These are the activations of a small neural network, seen along a few directions. Each row is one input.
In each table, some parts of the input vary, and every possible input appears once, in random order.
Descriptions start from the smaller parts, as in this example, which fits no table here: one of 6 places along a line, together with either a single point or one of 11 places around a ring or (one of 3 separate values, together with one of 8 places around a ring).
Shared parts are said once, and a part with two or three values counts as separate values.
In the rows, zero is written as 128.

Other details of the inputs shift rows strongly along two fixed directions, in all tables alike. That doesn't count.

Table:
R1: [113 131 119 114 132 129 137 183 156 140 147]
R2: [119 201 151 116 187  84 110  87 174  21 100]
R3: [136  52 126 132  88 143 130  66  36 182 143]
R4: [111 206 142 148 166 116  97  85 157  58  94]
R5: [125 126 134 121 152 121 136  69 116 108 118]
R6: [121 115 131  96 135 103 144 172 149 118 155]
R7: [131 177 115 187 138 116 103  46  81  67  56]
R8: [138 123 128 106 116 142 157 197 166 148 153]
R9: [118 181 120 177 127 116  94  44  79  58  71]
R10: [128 132 124 125 116 124 139 171 152 144 140]
R11: [129 133 131 117 120 125 148 194 176 153 154]
R12: [132 126 140  94 129 153 145 194 175 147 163]
R13: [129 116 140  98 144 161 143 189 179 155 152]
R14: [134 105 137  91 118 118 139 159 132 128 156]
R15: [113 148 129 153 145 134  96  92 126 117 102]
R16: [159 119 134 114 123 149 166 193 168 156 140]
R17: [143 218 140 146 189 123 133  97 183  35  68]
R18: [142 119 110 199  78 125  91  40  19 141  82]
R19: [147  90 121 149  57 158 118 109  50 164 135]
R20: [127  70 106 154  75 164  97  92  33 184 122]
R21: [143 125 122 123 131 125 162 198 177 163 137]
R22: [116 112 123 109 139 140 136 191 174 170 150]
R23: [134 197 167 106 182 109 117  88 172  16 105]
R24: [121  87 106 151  67 138 100 112  50 183 136]
R25: [117 171 138 133 191  98 124  45 154  61  96]
R26: [129  54 114 140  93 118 125  76  56 192 150]
R27: [120  99 126  93 162 110 173 167 175 156 163]
R28: [127 108 142  88 132 102 142 190 169 141 172]
R29: [130  81 106 150  58 154 100  97  29 176 134]
R30: [109 116 120 109 150 141 141 197 175 158 148]
Description of these inputs: one of 5 places along a line, together with either one of 2 separate values or one of 4 places along a line.
- Changing only the place on the line of 5 turns R27 into R5. The same change can be made to R6. Which row results? => R14
- Which other rows does R17 become when the place on the line of 5 takes its other values? List them by row number. => R7, R16, R18, R21

Table:
R31: [136 149 141 118 172 108 151 123 178 112 121]
R32: [111 147 138 137 166 127 111  69 135 104 112]
R33: [149 126 136 110 107 135 149 199 150 138 149]
R34: [116 101 135  94 128 114 132 161 140 136 164]
R35: [118  74 131 113  91 118 112 132  87 167 167]
R36: [134  97 116 133 102 161 146 172 124 185 139]
R37: [113 162 120 162 144 123 101 100 135 115  95]
R38: [138 139 142 119 162 133 147 112 160 117 128]
R39: [148  95 118 144  88 163 145 152 101 182 129]
R40: [126 152 132 129 174 109 135  90 148  93 103]
R41: [145 129 136 119 103 132 134 183 143 140 148]
R42: [127 132 128 102 130 152 139 194 169 141 143]
R43: [118 112 143  87 146 132 135 163 175 145 168]
R44: [143  85 107 156  53 128 123 135  58 186 140]
R45: [119 116 113 160 130 114 105  37  60 115  94]
R46: [112 173 125 151 138 109 101 112 139  95 108]
R47: [107 152 134 136 149  92 106  72 125  89 113]
R48: [119  83 115 115 107 108 139 138 102 157 153]
R49: [137 139 132 132 130 101 136  87 109  94 115]
R50: [143 124 136 147 102 116 105  43  47  85 105]
R51: [116 175 141 120 147 120 109 157 174  94 129]
R52: [151  90 135  99 111 143 153 147 124 151 158]
R53: [142 161 127 146 146 128 142 136 158 110  99]
R54: [132 139 143 101 157 132 137 122 157  95 133]
R55: [121 123 131 111 115 150 123 184 158 163 154]
R56: [148 151 135 135 115 152 126 123 122 109 109]
R57: [146  76 117 132 105 124 148 116  85 176 136]
R58: [133 172 140 117 150 146 131 153 176  92 115]
R59: [143 147 121 151 108 120 130 124 111 112 111]
R60: [146 137 140 110 120 152 144 190 175 143 145]
R61: [113 123 126 145 144 134 109  56  90 117 110]
R62: [127 162 123 135 137 115 134 151 156 102 118]
R63: [114 145 120 175 117 148  87  64  83 127  92]
R64: [133 164 136 123 135 126 124 155 151  90 122]
R65: [139 153 121 175 121 128 109  77 100 115  84]
R66: [122  82 126 109 110 140 122 126  99 160 156]
R67: [145  83 113 157  69 163 126 128  71 199 130]
R68: [114 150 123 108 150 114 147 213 203 131 152]
R69: [116 160 143 100 201 128 154 140 207  90 128]
R70: [127 119 123 112 109 133 129 190 134 143 149]
R71: [124 140 134 108 153  99 148 136 161 102 135]
R72: [116  81 114 122 127 118 134 131 112 179 145]
R73: [123  95 114 132  77 135 107 156  78 167 148]
R74: [142 124 131 143 133 139 133  62  91 115 108]
R75: [118 172 137 116 155 143 120 153 177  97 119]
R76: [132 101 140  83 128 118 153 184 157 137 170]
R77: [129 158 118 161 141 127 120 105 128 106  88]
R78: [120 139 121 141 135 152 128 136 135 132 111]
R79: [129 186 151 112 182  90 145 114 192  59 118]
R80: [114 102 126 113 146 114 138 147 156 169 150]
R81: [124  83 127 104 104 119 129 142  98 144 157]
R82: [128 129 126 149 141 135 117  47  84 106 101]
R83: [118  97 110 145  97 158 121 141  96 185 131]
R84: [115  77 116 107 107 108 140 156 114 175 166]
R85: [140 160 153 113 161 127 130  97 160  77 122]
R86: [119 142 106 174  99 118  93  69  55 104  92]
R87: [143  79 135 117  84 121 128 124  81 155 157]
R88: [121 156 141 114 165 128 117  85 139  69 114]
R89: [115 134 106 178 115 129  93  74  74 129  88]
R90: [123 125 114 124 141 132 148 194 174 156 134]
- What do these inputs look like to the network? => one of 2 separate values, together with one of 5 places around a ring, together with one of 6 places along a line
- Changing only the choice among 2 separate values turns R79 into R44. The same change can be made to R49. Which row results? => R59
- Changing only the choice among 2 separate values turns R80 into R37. The same change can be made to R52. Which row results? => R56
- Which other rows does R63 become when the choice among 2 separate values takes its other values? List them by row number. => R32
- Which other rows does R66 become when the choice among 2 separate values takes its other values? List them by row number. => R75
- Which other rows does R77 become when the place on the ring of 5 takes its other values? List them by row number. => R36, R58, R62, R64
- A walk changes only the place on the ring of 5. It starts at R40 and steps to R71. List the rest of the walk in order. => R76, R54, R82
